Here are a small network's activations along a few directions, averaged over the inputs that share one value of a field.
Related values have similar rows: they may be neighbours, one step apart, or belong to one group.
Random noise pushes rows far along 3 fixed directions. That doesn't count. These rows show it; they differ only by the noise:
[-184  203  211   73  -17 -143 -282   51  139   86  -72 -109  139]
[-439  129 -118   35 -353 -449 -863   28  646  280  486 -232  -69]
[ 205  -47  191   36  279    2 -310  -10   28  381  664  341 -490]
[ -73  215  321   41   96 -155 -238   91   30  181  -50   74   25]
[  63  151  356  142  265  237  207  -15 -238 -122 -337  -75  247]


Values of TUR:
sus: [-589  -96  -39   34 -362 -210 -417  187  141  279 -262 -150   46]
tep: [ 176  -44  321  177  280  195  535  -59  -81 -189 -285 -105  108]
lelod: [-170  182  -16   -9 -336 -130 -269   41  231   48   57  198 -299]
lele: [-201 -207 -334   26   83  484  245 -213 -241 -197 -143 -569  446]
gevo: [-231 -184 -435 -325 -296   40 -157 -166  -28  166  337 -233  -32]
gupe: [-39 -54 253 171 148 101 -24 126  -5 -15  97  64   7]
lufis: [  62  -45 -105 -279  -43 -457   89  311 -107   97  250  334  -51]
reges: [ 464  103 -173   16   84  349  631   96 -152 -431 -238  -72   -3]
lag: [  52   10  106  -55  255   48  452   56  106 -223 -484 -249  293]
bot: [ 320 -181 -140   22  -35  -26   55  -91 -148 -102  -10  441 -155]
fof: [ 811 -391  -97  -57  422  220  516 -146 -270  -94  386  244 -448]
guv: [-166  103 -413    8 -414   45 -182  -95 -134 -155  -17 -111  303]
davu: [-249  233   87  -30 -274 -125 -291  -30  -42  353 -120  304 -112]
vezir: [ 321  114  231    5   65 -180  144 -103   21  -89 -184  449 -323]
gafez: [-265  -22  -85 -130   42 -217 -106   97  212  -40 -160 -398  337]
Each value of TUR is a pair of two hidden parts, and every pair occurs once (3 first parts, 5 second parts).
Changing only the second part turns tep into fof. sus has the same second part as tep; what does that change turn sus into?
> gevo
Changing only the second part turns gafez into lelod. lag has the same second part as gafez; what does that change turn lag into?
> vezir

Values of KEBAB:
luk: [ 142 -137  128  -41 -322  200 -233 -159   10   82  178  325 -278]
bopa: [-297   78  135   46  109  268  -11 -215 -310  258 -319  -59   -6]
pugir: [-131  272  246 -108   76 -649 -237  374  321   74 -265 -195  123]
vid: [ 198  -57 -477   90  189   44  501  172 -285 -158  -89 -140  374]
lalot: [ 497  -61 -348 -125  179   62  308 -143  -56 -272  381 -220 -150]
dovi: [ 431   84 -126  106  -69  -50  323  -86   49 -106 -109  276 -374]
fum: [ 279 -112  369  324  215  326  140  -78    4   42  313   90 -393]
dipe: [-196  224  702  -47  146 -376  133  242  -52 -123 -655 -333  411]
gopu: [-205  -24  197  126  200  300  -94 -197  121  261  514  471 -479]
fumo: [  35 -560 -501  -22  -35  565    4 -344 -185  140  718  149 -316]
kufe: [-293 -169 -904   52 -477  -69 -423 -192  126 -126  425 -349  163]
bakob: [ 214  179  478 -502  637 -450  -87  665 -400  693 -176  871 -239]
vodoz: [-420 -135  182 -177  133  -38  -22  106   58  106 -110 -321  225]
ruzu: [  70   89 -317  207 -411  487  220 -365 -107 -594 -387 -294  471]
subo: [ 301   60  400   95    7 -124  -49  115  197 -188  -19  226  -22]
Each value of KEBAB is a pair of two hidden parts, and every pair occurs once (3 first parts, 5 second parts).
Changing only the second part turns bakob into subo. vodoz has the same second part as bakob; what does that change turn vodoz into?
> fum
Changing only the second part turns pugir into fumo. lalot has the same second part as pugir; what does that change turn lalot into?
> kufe
